[[-0.17, 0.06, 0.14, 0.07, 0.05],
 [-0.08, 0.05, 0.00, -0.03, 0.05],
 [0.09, 0.04, 0.08, -0.05, -0.01]] --> -0.01

[[-0.323, -1.214, -0.964, 1.563],
 [-1.549, 0.226, 0.575, -1.423],
 [0.682, -0.745, -1.314, -1.412]] --> -1.412

[[4.78, 6.63, 3.80, 4.85],
 [-1.58, 12.58, -15.63, -13.46],
 [8.29, -8.73, 4.07, -16.42]] --> -16.42

[[-0.647, 1.082, -0.549, 0.880, 0.158, -0.662],
 [-0.631, -0.222, 0.409, -1.190, 1.277, 0.000],
 [-0.401, -1.290, -0.249, 0.729, -0.186, -0.797]] --> -0.797

[[-107.04, -10.20, 80.95, -98.35],
 [-76.60, -3.16, -133.40, -130.31],
 [56.19, 150.41, -0.68, -149.32]] --> -149.32

[[-21.2, 11.9, -13.5, 9.0],
 [-4.0, -7.0, -20.5, 10.6],
 [-9.5, 9.7, -16.9, -14.9]] --> -14.9
---
-30  -15    2   52   16   13   12: -15
 26  -63   29  -14: -63
-45  -16  -35  -34   11  -29   50: -16
 37  -18   36   53   48  -10  -38: -18
56  27  57   2: 27
-26  -15  -10   63    6  -28  -15: -15
-46   -1    6    2    5  -59: -1
-54  -41   -8   37   -2   51   27: -41
52  -4   3   0: -4
---
[62 14 22 57 -4 -1] ==> 62, 57

[[-16 -43  43   1]
 [  6  37 -50   0]
 [ 21 -13  56  -3]] ==> 56, 43

[[ 4  1  1  2 39 64]
 [ 8 33  4  5 53  8]
 [47  2  1  2  4 56]] ==> 64, 56

[-19 -39  19  12  21   2 -49] ==> 21, 19

[[  6  -6  36 -10  -7 -49]
 [ 18  -6  -1 -25  -1 -45]] ==> 36, 18

[64  0 27  4] ==> 64, 27
---
[[ -2  -7  34   8  -3  16]
 [ 57 -13 -25  37 -11 -19]
 [ 58 -33 -35   6 -36  15]] Out: 16

[[ -8  -6  -8   8]
 [  2 -12   2  50]
 [-11  -5 -11  -3]] Out: 8

[[-13  45  11 -26 -28 -35 -11]
 [ 28  -4  23   3   4 -14 -23]
 [ 40 -29  39  39   4  -9  18]] Out: -11

[[ 10  -2  -4   4   1   8]
 [ -2 -20  24 -23   9  53]
 [  2 -19  21 -20   9  52]] Out: 8

[[-12   0 -24  30  -9  24  28]
 [ 23 -10 -15   2  -4 -49   6]
 [ 25 -14 -28  22 -13 -20 -22]] Out: 28

[[ 41 -55  14  45 -54]
 [ 49  34 -38  36  22]
 [  1  57 -51 -47  25]] Out: -54

[[ 35  60 -38  -4]
 [ 20  37  33  10]
 [-33  30  47  20]] Out: -4

[[ 13 -14   1   2  -2  25]
 [ 49   9   2  17  10 -26]
 [  1   8  25   7   2  29]] Out: 25
---
[[-33 -30   2  -8  -8 -10]
 [  3  32  35   8  -8  25]
 [ -8  38  55  -8  29  43]
 [-13  34  32  -2  13  25]
 [-14  38  24  19  20  35]
 [-20  13 -15  39   4  -8]
 [ -3  -9  17 -37  -1   1]
 [ 62  39  27  -8  21  21]] ==> -10

[[  8  -1 -40  28  28  25 -10]
 [ 18   4 -32 -34 -11 -13  -8]
 [ 26  20 -15   1   7   8 -33]
 [ 34  14  -7 -13   1  15 -15]
 [  3   1  -9  33 -26  22  16]
 [ 22  10  17 -17  13 -32 -41]
 [ -5  -5 -22  -4  20  15 -23]
 [ 17   8   9   9 -29  31 -19]
 [-13   1   1  -5  29   6 -15]
 [ 43   2 -24   3  -6   4 -45]] ==> -10

[[-31 -17 -16  10 -15 -19 -15 -19  32 -13  43   5]
 [ -2  14  -1   1  -2  -6   9  -1  -4 -33 -34 -25]
 [ 10  15   4   1   1   0  24   6 -13 -21 -52 -27]
 [-12   1  -1  12   1  -5  30  -2   3 -14  -7 -22]
 [ -4  10   1  14   1  -1  36   2  -1 -18 -20 -29]
 [-14  10  -1  13   4  -5  30  -3  -2 -16  -6 -26]
 [-15   4  -6  11  -6 -12  18  -6  10 -32 -15 -26]
 [  6   0   0   0  -6  -3   0   1  -6 -22 -18 -24]
 [-20  -6  -9  10  -7 -10   5 -10  32  -5  15   8]
 [ -5  19  -2  16  -3  -7  24  -2  -5 -37 -22 -40]
 [ 14  17   6  -7   3   5  11   8  -7 -13 -44  -9]] ==> 5

[[ 47 -14 -12 -18  38 -37 -37 -33 -31 -21 -24  45 -36  13]
 [-12 -15 -21 -25 -13  46  43  44  49 -19 -10 -15  48 -44]
 [-52  36  26  35 -52  17  18  22  19  23  41 -44  25  -7]
 [ 43 -40 -41 -46  47   5   6  11   5 -43 -60  34  25 -25]
 [ 32  34  23  24  29 -50 -50 -49 -64  18  -6  21 -58  48]
 [-47   3   9  11 -49  32  26  30  29  17  25 -45  28 -23]] ==> 13

[[-18  17 -14  -2 -17 -19]
 [-12  22 -12  -9 -16 -19]
 [ 17 -26 -13 -13  16   0]
 [ 11  -7  19  23  10  11]
 [ 10   4 -30 -33 -55 -35]
 [-14  21 -11   1 -22 -18]] ==> -19

[[10 18 36 15 35  9 19 22]
 [27 13  8 10 22 11 14 10]
 [26 63  8 47  5 11 22 21]
 [24 15 10  9 11 10 10 55]
 [14 10  7 11 20  9 13 17]
 [22 27 26 25 19 57 30 16]
 [21 40 17 10 23 13 27 11]
 [12 23 10 15 14 21 34 18]] ==> 22

[[ 24  23  20 -41 -16 -10  50]
 [-40   6 -40  28  39 -27 -33]
 [-39   4 -40  28  38 -25 -34]
 [-35   0 -34  27  32 -19 -31]
 [ 23  21  19 -39 -15 -10  48]
 [ -7  46 -14 -27  22 -42  25]] ==> 50
---
[[344 426 357 297 421 351 355]
 [369 112 330 509  79 333 265]
 [329 519 300 223 792 394 548]] Out: 329

[2 7 3 7] Out: 2

[1886 8037 5912 6297] Out: 1886

[258 604 785 214 729 747 593] Out: 258

[709 848 663 185 548] Out: 709

[1061 5085 6860 5193 7853 5212] Out: 1061

[300 564 403 203 850 455 664] Out: 300
